Each row below holds a small network's activations on one input, seen along a few directions.
Each table varies a few parts of the input and shows all the possible inputs, shuffled.
Descriptions start from the smaller parts, as in this example, which fits no table here: line(4) and (point or line(11) or (values(3) and ring(8))).
Shared parts are said once, and a part with two or three values counts as separate values.
In the rows, 128 means zero.

Other details of the inputs shift rows strongly along three fixed directions, in all tables alike. That doesn't count.

Rows:
r1: [118 120 166 199 154 121  98 147 110 138 107 143]
r2: [ 93 140 186 216 157  62  94 193 119 153 108 124]
r3: [126 157 107  53  91 101 145 150 145 146 134 117]
r4: [140 165 115  50 135 141 133  66 135 130 222 101]
r5: [133  92 120 125  99 102 134 184 121 111  75 128]
r6: [ 82 169 179 182 141  58 126 178 122 165 124 141]
r7: [159 118 103  33  84 163 175 108 129 100 141 147]
r8: [135  83  93 161 121 158 115 142 133 111  64 125]
r9: [143  84 120 135 109 137 117 132 103 111  93 137]
r10: [133 111 152 192 164 152 115 110 117 118 123 153]
r11: [141 142 136 144 175 174 118  72 151 120 179 129]
r12: [106 200 126  80 133  96 157 115 146 155 199 111]
r13: [151 148  88  41  99 156 158  91 141 117 154 127]
r14: [142  80 133 174 152 186 119 110 121  99 115 143]
r15: [142 171 119  70 144 153 148  68 150 128 206 126]
r16: [145  95 121 175 161 184 105 101 146 108 114 133]
r17: [113  93 100 106  80 107 159 169 116 124  81 136]
r18: [133 159  98  24  80  93 154 149 145 137 142 108]
r19: [147 102 102 133 120 141 105 136 128 113  89 114]
r20: [157 106 128 154 152 181  93  99 141 115 118 133]
r21: [159  69  96 139 104 171 140 128 110  91  63 156]
r22: [106 141 160 233 168 102  73 157 128 158  93 125]
r23: [144  85 108 176 150 180 103  89 134 110 104 137]
r24: [105 196 131  76 135  96 156 117 153 155 200 114]
r25: [130  90  87 123 106 144 130 132 138 119  87 127]
r26: [ 94 133 146 208 161 103 100 161 142 151 104 119]
r27: [144 167 147  67 149 152 157  44 145 145 202  86]
r28: [135 141 156 144 172 167 135  77 126 117 193 142]
r29: [164  85 104 107 102 162 130 123 102  94  94 137]
r30: [114 115 125 163 117  81  98 193 137 140  61 113]
r31: [144  86 118 181 159 188 100 107 144 106 103 130]
r32: [153  78  68 107  98 174 138 127 136  98  70 129]
r33: [102 129 140 131  87  48 133 220 116 147  68 129]
r34: [157  66  90  91  92 151 139 124 106  91  97 129]
r35: [160  82 121 179 161 173  86 109 138  98 102 122]
r36: [151  72  98 108  89 164 142 118 110 100  78 155]
r37: [128 107 162 207 168 152  88 102 101 130 130 145]
r38: [156  91 119 172 163 170  87 100 132 101 114 120]
r39: [107 168 178 164 178  94 115 121 115 143 197 117]
r40: [ 83 133 132 127  93  58 156 214 125 151  86 126]
r41: [131 120  87 103  86 109 147 164 142 128  70 131]
r42: [ 86 211 186 183 188  81 104 119 147 177 194 123]
r43: [156  69  85 110  92 173 153 129 111  88  71 148]
r44: [116 114 140 139  95  87 130 202 122 139  67 140]
r45: [126 149 110  40  80  89 166 157 112 128 147 113]
r46: [ 96 150 164 212 164  89  79 145 131 169 122 122]
r47: [159 107 100  40  93 152 155 115 115  97 143 125]
r48: [ 92 131 164 133  87  37 167 206 120 172  55 102]
r49: [ 94 138 144 153  89  61 132 210 110 151  60 136]
r50: [150 101 140 163 152 173 126 100 124 104 126 155]
r51: [135 127  81  44 101 155 159  93 142 121 164 113]
r52: [145  89 111 172 157 187 105  98 139 105 105 133]
r53: [ 98 136 148 131  82  59 140 218 126 150  64 138]
r54: [161  74  92 107  88 175 146 125 108  90  66 155]
r55: [145  81 129 181 148 174 115  91 109 105 109 156]
r56: [ 85 129 125 139  89  60 154 217 117 149  73 125]
r57: [135 144 165 191 198 149  76  91 140 130 174 114]
r58: [122 158 119  25  69 100 176 149 123 133 143 132]
r59: [157  97 114 171 160 170  90  97 125 102 116 117]
r60: [ 53 209 193 169 171  46 135 144 120 188 219 114]
r61: [130 192 146  75 143 137 133  84 151 143 212 118]
r62: [125 149 103  56  87  89 140 142 137 144 138 109]
r63: [116 136 160 205 158  96  80 164 142 147  99 121]
r64: [149 118  87  64  95 158 145  93 139 117 128 133]
r65: [118 166 156 179 191 140 102  66 139 148 197 129]
r66: [114 148 124  58  77  96 161 143 114 141 139 132]
r67: [127 149 136 100 147 150 152  68 116 126 210 135]
r68: [146 124  97  24  91 157 188 111 132 104 166 133]
r69: [ 95 195 124  59  90  43 171 185 164 168 145 117]
r70: [ 63 221 201 169 177  45 139 148 127 183 215 124]
r71: [142 145 117  93 150 145 121  70 133 123 200 104]
r72: [140 151 149 149 172 173  97  67 138 128 172 129]
r73: [125 136 161 173 187 167 121  76 117 121 190 138]
r74: [141 110 170 202 173 151  89 115 114 116 129 140]
r75: [138 190 130  69 143 155 135  60 136 135 218 116]
r76: [132 162  97  39  82  92 152 150 137 138 137 106]
r77: [132 165 141  92 148 125 144  92 110 124 214 113]
r78: [140  86 101 140 100 149 105 134 131 119  57 135]
r79: [111 127 159 174 150 102 103 135 105 139 141 123]
r80: [162  77  95 129 107 177 119 127 147  99  58 146]
r81: [ 97 144 136 126  85  53 141 213 111 157  79 130]
r82: [138 102 128 164 152 175 128  99 109 106 132 140]
Each input here is: values(2) and (point or (line(4) and line(10))).
Changing only the values(2) part turns r50 into r69. The same change can be made to r36. Which row results?
> r64
Changing only the values(2) part turns r81 into r22. The same change can be made to r67. Which row results?
> r23
Start at r38 and move only the line(10) part, one step at a time. The first step leads to r30. Which rows follow, in order?
> r18, r3, r72, r42, r15, r24, r52, r26
Change only the values(2) part in r52. List by row number the other rows that result.
> r73
Change only the values(2) part in r29. List by row number the other rows that result.
> r76
Change only the line(4) part in r21. List by row number the other rows that result.
> r10, r50, r55

Rows:
r83: [123  96  96 105  73  95 153 186 119 127  46 116]
r84: [118 148 117  82 105  93 163 158 131 135 135 106]
r85: [118 164 134 106 141 131 147 118 144 134 177 136]
r86: [138 117 130 132 147 170 133 100 141 111 148 143]
r87: [149 141 127  64 117 150 148  80 115 122 172 117]
r88: [123 157 139 107 149 126 146  85 125 136 193 116]
r89: [164 159 103  60 135 177 114  58 165 125 177 113]
r90: [108 156 135 120 110  80 126 153 112 149 134 133]
r91: [157  92  96  80 106 167 136  97 110  99 136 124]
r92: [115 136 143 130 114  94 120 150 112 144 119 127]
r93: [123 138 122 118 123 144 142 102 125 134 143 141]
r94: [133 157 143 185 190 145  72  98 166 140 157 109]
r95: [124  96 105 102  77 103 158 198 145 124  51 135]
r96: [131 102  98  91  70  92 138 206 128 116  59 136]
r97: [115 144 139 209 185 126  67  98 147 154 139 101]
r98: [123 134 156 195 168 156 105 106 131 133 131 152]
r99: [101 181 146  91 106  67 157 153 123 164 145 110]
r100: [102  99 114 137  90  85 148 187 129 142  57 125]
r101: [106 139 171 197 168 124 111 109 125 152 140 133]
r102: [128 141 104  76 121 153 161  85 127 124 179 129]
r103: [112 140 146 123  94  65 134 199 126 150  75 122]
r104: [122 166 180 181 177 127 109 108 126 145 157 126]
r105: [127 140 114  91 100  98 138 168 129 124 124 135]
r106: [134 105 122 124 103 112 123 178 126 116  84 132]
r107: [117 141 144 122 116  85 134 180 132 137 108 117]
r108: [ 99 146 159 185 180 124 118 113 136 140 174 128]
r109: [153  70  93 159 115 194 121 104 117  98  61 157]
r110: [ 88 221 116  56 120  41 143 156 173 179 197  77]
r111: [141 133 123  80 119 164 153  91 138 120 159 144]
r112: [134 142 173 180 175 145  89 100 117 130 161 137]
r113: [117 149 125  82  93  88 161 143 128 145 125 123]
r114: [ 85 190 131  89 121  70 167 155 142 160 185 117]
r115: [153  80 101 127 123 161 138 120 129  97  98 129]
r116: [ 87 145 157 209 150  65  95 171 109 157 118 129]
r117: [148  99 109  82 108 149 138 106 113 110 136 116]
r118: [ 97 128 164 218 140  64 111 206 137 150  63 131]
r119: [131 152 117  87 134 127 137 110 121 121 193 124]
r120: [129 158 143  83 129 137 155 100 141 138 175 132]
r121: [113 161 164 201 179 144 106 103 131 142 153 149]
r122: [130 136  93  77 112 153 161  95 126 120 158 132]
r123: [153 105 144 193 162 173  81 101 112 108 117 155]
r124: [163  86 115 127 114 169 130 115 129 100  78 146]
r125: [139  79 138 207 131 136  79 164 113 113  43 154]
r126: [149 116 123  77 106 148 137  99 113 118 143 123]
r127: [107 126 150 188 167 137 115 103 124 138 149 133]
r128: [153  50 116 195 155 197 109 106 127  93  80 140]
r129: [152  87  94 141 122 186 130 123 136  93  83 154]
r130: [106 144 136 115 114  70 143 179 127 144 123 104]
r131: [155  92 113 127 118 167 110 101 106 103 110 143]
r132: [140 126 127 111 143 146 125 104 120 113 175 119]
r133: [105 144 171 199 177 136 107  92 124 149 160 140]
r134: [133  78 109 126  97 114 127 178 121 111  68 119]
r135: [162  84  89  94 113 171 130 111 117  87 125 132]
r136: [143  64  84 118  80 131 124 163 108 102  50 135]
r137: [ 96 158 119 127 123  91 151 162 137 145 138 127]
r138: [151 148  93  64 118 159 117  69 153 133 156 106]
r139: [150  98 144 195 165 169 102 120 126 108  97 133]
r140: [152 138 129  61 125 150 144 101 131 111 183 119]
r141: [ 83 165 176 185 155  55 113 163 115 169 140 105]
r142: [173  94 120  88 113 183 127  94 120  97 123 135]
Describe the family of inputs behind these rows.
> ring(5) and (point or line(11))
Changing only the ring(5) part turns r105 into r119. The same change can be made to r107. Which row results?
> r130
Changing only the ring(5) part turns r138 into r97. The same change can be made to r109. Which row results?
> r122
Change only the line(11) part in r91. List by row number the other rows that result.
> r83, r88, r100, r102, r116, r117, r122, r127, r136, r141
